These are the activations of a small neural network, seen along a few directions. Each row is one input.
Each table varies a few parts of the input and shows all the possible inputs, shuffled.
A made-up example of a description, with smaller parts first: one of 3 separate values, together with either a single point or one of 11 places around a ring or (one of 6 places along a line, together with one of 8 places around a ring).
Shared parts are said once, and a part with two or three values counts as separate values.
In the rows, 128 means zero.

Other details of the inputs vary at random and push rows far along two fixed directions, the same in every table; ignore that.

Table:
r1: 85, 165, 136, 74, 62, 94, 33, 93, 156, 141, 226, 57, 188
r2: 151, 111, 107, 101, 145, 117, 134, 117, 129, 119, 100, 137, 123
r3: 142, 103, 120, 102, 139, 105, 156, 132, 137, 129, 115, 129, 117
r4: 131, 98, 112, 116, 144, 111, 162, 132, 143, 132, 126, 127, 124
r5: 104, 152, 160, 177, 126, 143, 136, 143, 124, 138, 147, 128, 124
r6: 118, 98, 97, 122, 135, 119, 145, 152, 134, 127, 136, 136, 120
r7: 109, 152, 158, 173, 121, 138, 127, 146, 118, 131, 145, 129, 123
r8: 124, 96, 93, 120, 135, 128, 129, 142, 128, 117, 123, 141, 124
r9: 108, 158, 142, 174, 121, 149, 114, 120, 113, 129, 118, 134, 142
r10: 141, 98, 109, 112, 137, 110, 143, 130, 130, 119, 118, 133, 121
r11: 137, 99, 111, 114, 140, 107, 154, 136, 136, 125, 123, 128, 122
r12: 116, 159, 165, 164, 115, 143, 131, 142, 122, 132, 144, 128, 117
r13: 112, 162, 144, 173, 123, 156, 108, 125, 116, 131, 120, 130, 138
r14: 144, 106, 99, 112, 144, 119, 133, 120, 128, 115, 107, 136, 128
r15: 143, 116, 95, 104, 141, 142, 133, 128, 132, 131, 102, 132, 123
r16: 137, 104, 99, 111, 133, 139, 129, 144, 135, 119, 123, 139, 111
r17: 87, 173, 144, 66, 68, 106, 52, 95, 176, 156, 235, 47, 177
r18: 132, 157, 181, 150, 119, 132, 128, 119, 108, 131, 125, 130, 122
r19: 150, 111, 107, 98, 145, 128, 132, 121, 126, 124, 105, 138, 119
r20: 124, 159, 173, 154, 119, 138, 139, 134, 115, 134, 136, 126, 120
r21: 128, 99, 93, 119, 138, 134, 124, 147, 131, 118, 125, 138, 118
r22: 120, 160, 148, 172, 122, 141, 116, 111, 113, 130, 115, 132, 146
r23: 148, 103, 114, 97, 140, 125, 137, 125, 126, 124, 111, 136, 115
r24: 136, 97, 101, 119, 134, 114, 139, 140, 128, 121, 125, 139, 125
r25: 135, 155, 177, 153, 122, 128, 124, 112, 111, 122, 114, 131, 131
r26: 130, 158, 170, 153, 119, 147, 121, 125, 109, 124, 125, 132, 125
r27: 127, 158, 184, 154, 122, 130, 141, 124, 113, 137, 128, 127, 122
r28: 143, 98, 106, 112, 140, 116, 137, 125, 129, 115, 112, 134, 125
r29: 114, 124, 69, 10, 89, 81, 45, 68, 181, 142, 192, 49, 191
r30: 130, 106, 87, 119, 142, 138, 120, 142, 131, 118, 119, 140, 122
r31: 136, 114, 86, 113, 137, 147, 127, 135, 140, 129, 108, 135, 121
r32: 131, 98, 102, 120, 137, 111, 149, 145, 134, 128, 130, 135, 126
r33: 100, 149, 160, 178, 123, 137, 140, 139, 122, 137, 145, 131, 131
r34: 126, 165, 156, 165, 121, 157, 112, 129, 115, 122, 123, 138, 126
r35: 137, 97, 98, 119, 136, 120, 133, 134, 128, 117, 119, 141, 129
r36: 146, 113, 100, 100, 141, 137, 131, 132, 128, 121, 111, 137, 118
r37: 122, 157, 185, 152, 125, 133, 146, 119, 123, 144, 133, 122, 126
r38: 134, 157, 183, 156, 119, 122, 131, 116, 111, 125, 118, 130, 126
r39: 137, 102, 122, 104, 143, 109, 164, 129, 145, 135, 118, 127, 119
r40: 127, 99, 95, 120, 135, 128, 130, 152, 131, 122, 131, 137, 112
r41: 132, 106, 113, 104, 141, 128, 161, 142, 142, 138, 130, 127, 111
r42: 122, 158, 164, 167, 114, 147, 123, 138, 115, 126, 136, 136, 115
r43: 138, 104, 91, 118, 141, 123, 129, 129, 127, 117, 113, 142, 132
r44: 133, 168, 166, 157, 125, 135, 120, 100, 115, 132, 102, 128, 139
r45: 142, 106, 110, 101, 134, 127, 142, 140, 128, 125, 123, 134, 108
r46: 112, 149, 165, 172, 123, 128, 142, 130, 124, 138, 143, 128, 139
r47: 112, 155, 147, 171, 122, 144, 111, 126, 109, 120, 125, 139, 138
r48: 148, 114, 102, 101, 145, 133, 135, 117, 131, 134, 96, 133, 123
Description of these inputs: one of 6 places along a line, together with one of 8 places around a ring.
Changing only the place on the line of 6 turns r43 into r22. The same change can be made to r47. Which row results?
Answer: r9
Changing only the place on the line of 6 turns r21 into r30. The same change can be made to r25. Which row results?
Answer: r2
Which other rows does r41 become when the place on the line of 6 takes its other values? List them by row number.
Answer: r15, r20, r26, r36, r45
A walk changes only the place on the ring of 8. It starts at r7 and steps to r12. List the rest of the walk in order.
Answer: r20, r27, r3, r11, r32, r6

Table:
r49: 86, 174, 156, 150, 97, 134, 29, 86, 120, 121, 158, 90, 180
r50: 83, 165, 157, 203, 116, 125, 137, 187, 97, 156, 179, 133, 108
r51: 145, 132, 155, 187, 172, 129, 202, 116, 104, 134, 46, 169, 114
r52: 135, 75, 54, 153, 155, 119, 197, 183, 194, 127, 143, 126, 92
r53: 120, 70, 102, 155, 190, 129, 204, 212, 117, 124, 145, 174, 79
r54: 164, 116, 134, 215, 151, 120, 179, 131, 80, 91, 61, 197, 130
r55: 84, 183, 165, 252, 103, 132, 162, 203, 125, 129, 141, 137, 108
r56: 113, 218, 236, 168, 115, 126, 127, 78, 117, 148, 123, 101, 143
r57: 56, 149, 206, 137, 92, 131, 105, 140, 112, 153, 239, 111, 151
r58: 158, 89, 51, 52, 141, 151, 119, 142, 144, 135, 107, 136, 113
r59: 113, 183, 198, 83, 88, 93, 70, 68, 142, 158, 172, 55, 174
r60: 112, 97, 62, 73, 115, 98, 41, 100, 159, 96, 158, 104, 165
r61: 132, 102, 33, 78, 154, 155, 117, 120, 147, 128, 104, 133, 127
r62: 139, 215, 229, 183, 84, 152, 93, 113, 98, 108, 139, 129, 122
r63: 132, 151, 185, 167, 131, 114, 140, 99, 105, 143, 96, 130, 150
r64: 142, 96, 97, 61, 112, 54, 100, 88, 152, 108, 148, 104, 161
r65: 146, 165, 223, 209, 132, 118, 154, 117, 91, 101, 89, 158, 104
r66: 138, 90, 53, 28, 102, 68, 80, 81, 149, 131, 165, 82, 200
r67: 169, 87, 54, 71, 132, 134, 112, 146, 143, 100, 113, 153, 105
r68: 179, 85, 122, 106, 155, 112, 171, 145, 128, 98, 82, 162, 76
r69: 154, 122, 137, 198, 158, 140, 186, 126, 79, 131, 53, 179, 140
r70: 117, 111, 40, 22, 108, 128, 43, 100, 163, 138, 166, 78, 170
r71: 124, 64, 81, 104, 174, 115, 174, 179, 186, 117, 184, 119, 116
r72: 123, 185, 222, 142, 99, 106, 98, 85, 110, 133, 144, 89, 148
r73: 157, 99, 94, 39, 154, 114, 159, 113, 160, 145, 107, 117, 101
r74: 130, 67, 60, 132, 177, 148, 132, 139, 124, 120, 65, 166, 117
r75: 168, 81, 101, 53, 155, 118, 161, 130, 142, 141, 95, 129, 96
r76: 86, 99, 149, 210, 134, 155, 198, 205, 70, 150, 124, 191, 68
r77: 118, 120, 114, 212, 190, 177, 164, 136, 103, 116, 38, 192, 102
r78: 169, 104, 107, 98, 154, 159, 170, 152, 120, 128, 75, 154, 84
r79: 126, 176, 213, 187, 113, 109, 120, 93, 91, 126, 114, 121, 156
r80: 72, 152, 221, 169, 100, 146, 125, 130, 142, 136, 225, 101, 154
r81: 82, 173, 215, 243, 84, 160, 151, 135, 144, 148, 174, 117, 126
r82: 116, 231, 200, 109, 80, 150, 75, 82, 137, 153, 167, 78, 154
r83: 127, 112, 45, 39, 97, 112, 30, 104, 162, 101, 177, 89, 166
r84: 165, 82, 65, 17, 124, 121, 116, 133, 151, 122, 130, 108, 110
r85: 173, 74, 99, 56, 151, 110, 154, 134, 137, 124, 99, 128, 92
r86: 82, 100, 114, 182, 103, 134, 184, 201, 128, 135, 130, 153, 96
r87: 167, 127, 128, 175, 154, 185, 157, 163, 86, 112, 60, 184, 81
r88: 155, 105, 51, 65, 152, 158, 138, 133, 150, 136, 97, 146, 104
r89: 118, 152, 101, 75, 103, 92, 91, 65, 150, 150, 156, 84, 208
r90: 101, 194, 145, 116, 74, 145, 12, 85, 122, 127, 185, 70, 185
Describe the family of inputs behind these rows.
Answer: either (one of 2 separate values, together with one of 5 places around a ring) or (one of 4 places along a line, together with one of 8 places around a ring)
Which other rows does r50 become when the place on the ring of 5 takes its other values? List them by row number.
Answer: r52, r53, r55, r71
Which other rows does r62 become when the place on the line of 4 takes its other values? List them by row number.
Answer: r78, r82, r84
Which other rows does r73 become when the place on the ring of 8 takes its other values? List them by row number.
Answer: r51, r56, r61, r77, r82, r88, r89

Table:
r91: 115, 190, 179, 141, 102, 142, 60, 76, 120, 126, 140, 101, 168
r92: 135, 131, 171, 235, 165, 181, 212, 188, 89, 124, 74, 195, 61
r93: 90, 174, 180, 158, 88, 114, 85, 122, 128, 131, 196, 97, 158
r94: 163, 56, 76, 36, 161, 97, 163, 118, 129, 133, 92, 139, 113
r95: 137, 55, 63, 145, 174, 140, 213, 179, 131, 127, 82, 179, 86
r96: 150, 115, 79, 69, 125, 116, 101, 107, 136, 122, 113, 120, 139
r97: 159, 149, 167, 221, 172, 179, 173, 132, 76, 108, 39, 195, 98
r98: 129, 48, 41, 100, 163, 114, 178, 165, 148, 127, 115, 149, 107
r99: 94, 112, 87, 53, 94, 81, 72, 114, 172, 140, 212, 69, 173
r100: 139, 39, 43, 69, 150, 108, 163, 174, 155, 116, 137, 142, 98
r101: 95, 159, 151, 91, 76, 113, 71, 119, 155, 142, 220, 73, 156
r102: 116, 189, 161, 116, 82, 122, 48, 79, 126, 131, 147, 88, 169
r103: 153, 99, 64, 45, 127, 111, 95, 104, 146, 124, 123, 108, 148
r104: 154, 185, 221, 208, 134, 136, 163, 109, 107, 120, 82, 143, 116
r105: 90, 220, 239, 231, 106, 165, 123, 134, 102, 148, 150, 123, 129
Describe the family of inputs behind these rows.
Answer: either one of 2 separate values or one of 5 places along a line or one of 8 places around a ring
A walk changes only the place on the line of 5. It starts at r91 and steps to r97. List the rest of the walk in order.
Answer: r103, r96, r102
